A small network was shown many inputs. Here are its activations along a few directions, one row for each input.
In each table, some parts of the input vary, and every possible input appears once, in random order.
Descriptions start from the smaller parts, as in this example, which fits no table here: line(6) and (point or line(9) or (values(2) and ring(8))).
Shared parts are said once, and a part with two or three values counts as separate values.
In the rows, zero is written as 128.

Other details of the inputs vary at random and push rows far along two fixed directions, the same in every table; ignore that.

Rows:
r1: [ 97 172 139  91 147 168 130 148 120 192 147  99 178 154  66]
r2: [ 93 129 156 118 131 126 122 120 145 131 110 136 133 156  80]
r3: [161  71 170 188  78  99 156 139 132  42 182 146  43  64 194]
r4: [135 102 136 167 111  80 173 118 146  87 107 186  78  91 185]
r5: [165 139 117 142  87 121 124 141  91 142 160 118 108 106 161]
r6: [ 87 131 158 124 129 128 137 119 163 112 102 145 122 124 100]
r7: [ 97  53 154 141 147 111 197 152 183  96 151 145 113  77 113]
r8: [112  84 104 152 157 106 140 145 148 116 118 139 163 121 108]
r9: [ 88  98 101 131 132 137 162 151 152 158 135 111 171 105  88]
r10: [199 150 137 154 114 120  89 122  77  81 154 139  78 133 217]
r11: [160 138 148 120 112 152 131 120 107 132 162 112  80 139 130]
r12: [165 148 145 146  80 137 116 134  87 123 175 124 100 118 171]
r13: [116 161 125 114 149 150  82 138 107 156 129 109 189 170  83]
r14: [164 176 127 130  97 109 116 109  94 142 107 154  93 134 169]
r15: [ 84 149 166 134 131 115 143 136 153 120 108 160 147 115 117]
r16: [115 162 142 112 132 139  96 140 113 170 133 120 180 183  79]
r17: [109 140 135  99 169 161 120 123 139 123 114  95 138 141 103]
r18: [120 135  94  82 112 187 108 115 119 188 137  83 158 163  76]
r19: [103 143 134 126 133  97 130 139 128 158 103 147 153 138  99]
r20: [163 174 150 114 138 154 120 128  94 152 145 116 108 145 155]
r21: [213 140 111 134 119 134 141 107  84 138 140 133  51 135 209]
r22: [ 83 108  91 130 123 132 149 137 159 140 116 114 183 102  95]
r23: [102 161 140 104 175 153 122 139 130 141 117 106 172 136 111]
r24: [123 106 111 137 136 110 137 137 136 152 120 138 154 156 101]
r25: [127 155  64  91 164 168  92 118 110 183 101  92 179 180  97]
r26: [168 183  89 112  77 146  84 113  74 166 134  98 136 140 147]
r27: [142  77 154 171 140  99 131 141 149  31 145 144  77  89 177]
r28: [200 180 119 111 125 142 112 119  69 170 137 112  84 145 177]
r29: [ 69  64 140 151 127  96 170 124 201  65 115 160 127  60 133]
r30: [118 118 103 120 174 134 152 129 140 133 104 118 145 120 133]
r31: [ 71 115 102 133 133 117 154 120 171 132  99 136 167  96 109]
r32: [199 152 110 138  85 111 114  88  72 144 117 160  67 173 188]
r33: [185 130 158 135 123 139 132 116 109 100 151 125  45 124 181]
r34: [101 152 114  97 103 174  94 117 131 147 128  83 163 146  78]
r35: [188 111 105 128 124 135  99 104 105  90 134 129  78 145 186]
r36: [106 121  93  88 159 165  91 120 135 164 110 100 189 182  55]
r37: [ 89 162 154 114 135 127 115 133 127 160 111 141 170 163  83]
r38: [ 67  96 141 115 143 120 159 122 186 118  91 157 142 114  94]
r39: [123 129 111 134 151 111 106 149 118 142 121 121 172 132 101]
r40: [ 70 112 148 138 123 121 138 121 179  88 117 133 135  89 107]
r41: [111 106 138 135 149 130 107 137 142 100 131 117 146 140  89]
r42: [167 104 162 160 102 103 117 125 120  83 151 146  75 143 151]
r43: [154  97 130 174 142  77 133 154 125  68 136 149 102  78 191]
r44: [ 86  87 148 158 150  70 155 175 164 120 127 151 169 103  91]
r45: [ 69 104 156 158 117 109 151 163 168  86 143 135 170  66 119]
r46: [150 217 115 101  87 165  71  88  81 165 125 113 135 166 145]
r47: [154 165 113 139  89 109 109 106 103 127 122 137 106 106 177]
r48: [ 68  94 138 109 147 118 146 125 172 138  97 147 159 145  68]
r49: [154 110 142 162 151  84 157 146 126  76 129 145  92  70 196]
r50: [190 155 110  84 128 178 110  93  92 168 131 103  82 174 152]
r51: [117 109 114 126 144 130 176 143 141 158 141 126 134 116 108]
r52: [176 134 110 101 140 156 115  96 107 118 120 114  88 150 169]
r53: [170 164  79  86  76 184  76  81  89 164 129  91 124 173 131]
r54: [ 97 125 134 122 151 117 167 166 143 161 143 120 157  99  88]
r55: [ 99  41 155 159 140  83 165 150 185  80 133 162 129 106 110]
Each input here is: ring(5) and ring(11).
Question: Changing only the ring(5) part turns r39 into r36. The same change can be made to r19. Which row results?
Answer: r48
Question: Which other rows does r34 become when the ring(5) part takes its other values? List them by row number.
Answer: r22, r26, r45, r53
Question: Which other rows does r31 become when the ring(5) part takes its other values? List them by row number.
Answer: r29, r40, r46, r47

Rows:
r56: [112 176  82 103 138 144 112 134 109 197 105  99 191 139  99]
r57: [138  98 123 179 117  79 167 152 131  98 140 162 123  72 185]
r58: [130 161 125 111  82 161  96 100 109 148 136 119 134 156 118]
r59: [151  88 156 177 112  61 134 118 141  54 114 190  74 110 181]
r60: [214 118  93 110 135 157 106  64  98 108 113 126  42 189 181]
r61: [158 162  81 123 110 126 105 127  86 177 124 112 149 145 135]
r62: [ 77  93 153 147 151  88 149 136 179  92  95 176 151 120 113]
r63: [125 103 158 163 129  74 138 121 151  64 101 183  94 105 168]
r64: [ 92 172 126  85 104 166 113 110 132 183 121 106 156 157  71]
r65: [103 113 183 156 150 102 166 174 149 106 155 139 125  84 125]
r66: [112 174 137 102 148 166 102 148 106 176 145  95 185 165  79]
r67: [ 71  54 144 110 214 154 173 175 193 112 146  86 170  95  64]
r68: [244 118  62 123 115 152 120  95  67 132 152 111  42 135 224]
r69: [ 83 103 127 151 148  88 188 165 163 138 117 146 164  68 118]
r70: [117 114  93  69 137 209 117 100 143 157 122  68 137 165  75]
r71: [154 169 130 107 116 125 105  89 100 152  95 152  99 181 141]
r72: [142  89 159 177  71  88 139 125 140  54 154 161  74  80 173]
r73: [ 50  98 166 142 174 110 149 192 172 120 143 116 196  95  56]
r74: [110 183 136  99 152 162  96 148 107 172 137  88 179 155  79]
r75: [178 174 128 126  58 146  85  87  84 120 143 125  77 143 174]
Question: Changing only one part turns r57 into r66. The same change can be made to r68. Which row results?
Answer: r67
Question: What do these inputs look like to the network?
Answer: values(4) and (point or line(4))
Question: Which other rows does r74 become when the values(4) part takes its other values? List them by row number.
Answer: r56, r63, r75

Rows:
r76: [ 85  96 125 117 153 132 158 141 167 133 118 121 156 108  97]
r77: [ 81 123 144 135 156 108 144 155 155 133 115 131 167 110  93]
r78: [ 75 121 133 138 140 117 139 147 157 123 119 133 178 108  96]
r79: [129  95 155 172 114  79 152 146 141  82 144 167 105  88 158]
r80: [124 174 120 101 133 146 103 127 107 177 116 114 164 163 105]
r81: [199 160 107 110 119 153  98 100  75 144 138 115  84 165 170]
r82: [139  89 148 155 126 119 154 130 144  75 148 141  89  96 165]
r83: [ 65 121 132 127 149 115 134 150 162 135 115 127 188 108  78]
r84: [ 91  90 127 127 158 126 150 147 163 128 123 118 153 118  83]
r85: [137 164  97  76 135 171  88  84 114 174  96 107 138 201  95]
r86: [125 100 150 174 115  78 146 144 141  74 133 155 107  79 160]
r87: [ 86  98 123 121 156 128 157 142 167 132 116 115 149 107  90]
r88: [123 176 112 101 118 147 106 118 107 182 112 108 152 157  96]
r89: [138  77 138 155 132 104 155 138 146  86 145 147  97  97 152]
r90: [ 79  94 124 114 161 137 147 146 166 142 121 116 175 127  73]
r91: [131  97 156 174 112  78 152 147 139  83 140 161 101  90 156]
r92: [152 157 124 122 102 132 105 120  97 152 132 130 129 157 134]
r93: [168 155  95 107 116 166  94 101  93 149 131 104 117 166 144]
r94: [128 107 157 173 126  87 157 147 140  82 139 165 108  86 171]
r95: [127  97 155 177 111  85 157 145 141  80 144 167 108  91 162]
r96: [ 72 105 117 113 160 144 157 139 169 144 116 114 171 117  80]
r97: [129 105 158 169 129  80 153 149 142  83 138 165 105  83 167]
r98: [ 85  96 140 118 156 138 149 143 168 121 127 117 156 112  91]
r99: [ 72 124 149 133 140 124 144 149 160 124 126 133 168 111  91]
r100: [144 166  87  84 134 176  85 108 101 179 115  82 148 179  96]
r101: [ 70 117 144 130 143 110 137 131 167 121  93 154 161 127  89]
r102: [201 147 132 156  75 105 104 108  78  97 146 150  68 125 213]
r103: [199 150 134 154  76 104 118 107  83 106 146 156  55 118 209]
r104: [225 144 110 135  86 145 102  91  66 121 154 130  52 163 204]
r105: [125 105 166 168 114  86 150 145 142  75 141 154  95  84 157]
r106: [141 162  89  81 132 178  87 108 102 179 118  88 154 179 102]
r107: [ 74 123 150 128 142 118 139 149 159 126 126 132 164 109  87]
r108: [143 169 104  77 134 185  89 104 102 181 126  87 141 181  94]
r109: [ 85  97 123 118 157 130 156 141 168 132 120 121 152 105  93]
r110: [142 168 105  80 134 183  90 107 103 180 122  81 139 182  90]
r111: [198 157 109 109 116 154 100 102  75 144 136 115  87 166 173]
r112: [146 169  97  82 148 174  96 112  97 185 115  86 144 182  97]
r113: [199 148 135 152  73 106 120 108  83 107 144 155  60 120 212]
r114: [ 77 102 115 113 165 138 137 144 168 134 117 111 175 116  76]
r115: [223 153 113 132 102 146 105  94  65 119 148 128  54 157 211]
r116: [123 105 151 171 110  89 164 140 145  84 137 165 105  78 167]
r117: [118 173 128  98 119 155  98 122 110 170 123 110 158 163  98]
Question: What do these inputs look like to the network?
Answer: values(2) and (point or (line(4) and values(5)))
Question: Changing only the values(2) part turns r110 into r105. The same change can be made to r104. Which row results?
Answer: r95
Question: Changing only the values(2) part turns r90 into r92. The same change can be made to r112. Which row results?
Answer: r77
Question: A walk changes only the line(4) part. It starts at r105 and steps to r107. List the rest of the walk in order.
Answer: r117, r99
Question: Which other rows does r115 become when the values(5) part takes its other values? List them by row number.
Answer: r82, r93, r96, r104

Rows:
r118: [164 142 144 125 129 130 125 137 102 141 150 118 101 137 142]
r119: [137 104 147 153 108 109 163 138 138  93 153 137  84  66 172]
r120: [160 165 113 110 125 146  84  95  97 128 107 116 111 163 145]
r121: [107 121 116 107 125 151 108 124 136 146 128 113 167 156  86]
r122: [115 110 141 148 151 111 140 159 145  94 138 123 135  80 141]
r123: [153 149 121 134 134 140 109 124 107 115 135 119 118 133 158]
r124: [130 109 144 154 112 120 165 127 141  92 144 143  92  86 166]
r125: [ 43  76 151 138 151 106 180 143 211  94 103 147 149  72  85]
r126: [ 55  85 118 128 178 109 175 178 182 148 114 118 198  84  66]
r127: [ 56  69 171 139 178 100 179 167 196  99 123 155 161  95  85]
r128: [ 87 161 109  70 135 179 116 110 140 189 107  99 180 162  70]
r129: [184 156 103 123  91 163  86 102  75 146 150 106 106 173 145]
r130: [194 117 113 164 106 105 143 118  95 103 144 151  69 116 207]
r131: [ 54  70 170 143 177  94 174 159 199  95 108 155 148  97  75]
r132: [169 173 174 195  46  51 115 131  82  91 143 197  83  99 213]
r133: [191 113 114 156 102  92 131 100 106  97 121 161  57 124 200]
r134: [166 178  76  80 123 167  87  94  82 203 110 107 146 198 121]
r135: [164 122 119 135  91 125  98 102 110 108 132 132  87 152 149]
r136: [152 145 107 111 108 153  96 127  98 156 151  95 137 149 110]
r137: [116 127 147 127 154 136 146 141 134 138 133 123 139 141 105]
r138: [ 93 196  89  49 166 200  67 111 113 214  93  73 220 205  47]
Question: What do these inputs look like to the network?
Answer: point or (line(4) and values(5))
Question: Which other rows does r124 become when the line(4) part takes its other values? List them by row number.
Answer: r119, r125, r128
Question: Which other rows does r135 become when the values(5) part takes its other values? List them by row number.
Answer: r120, r125, r131, r133
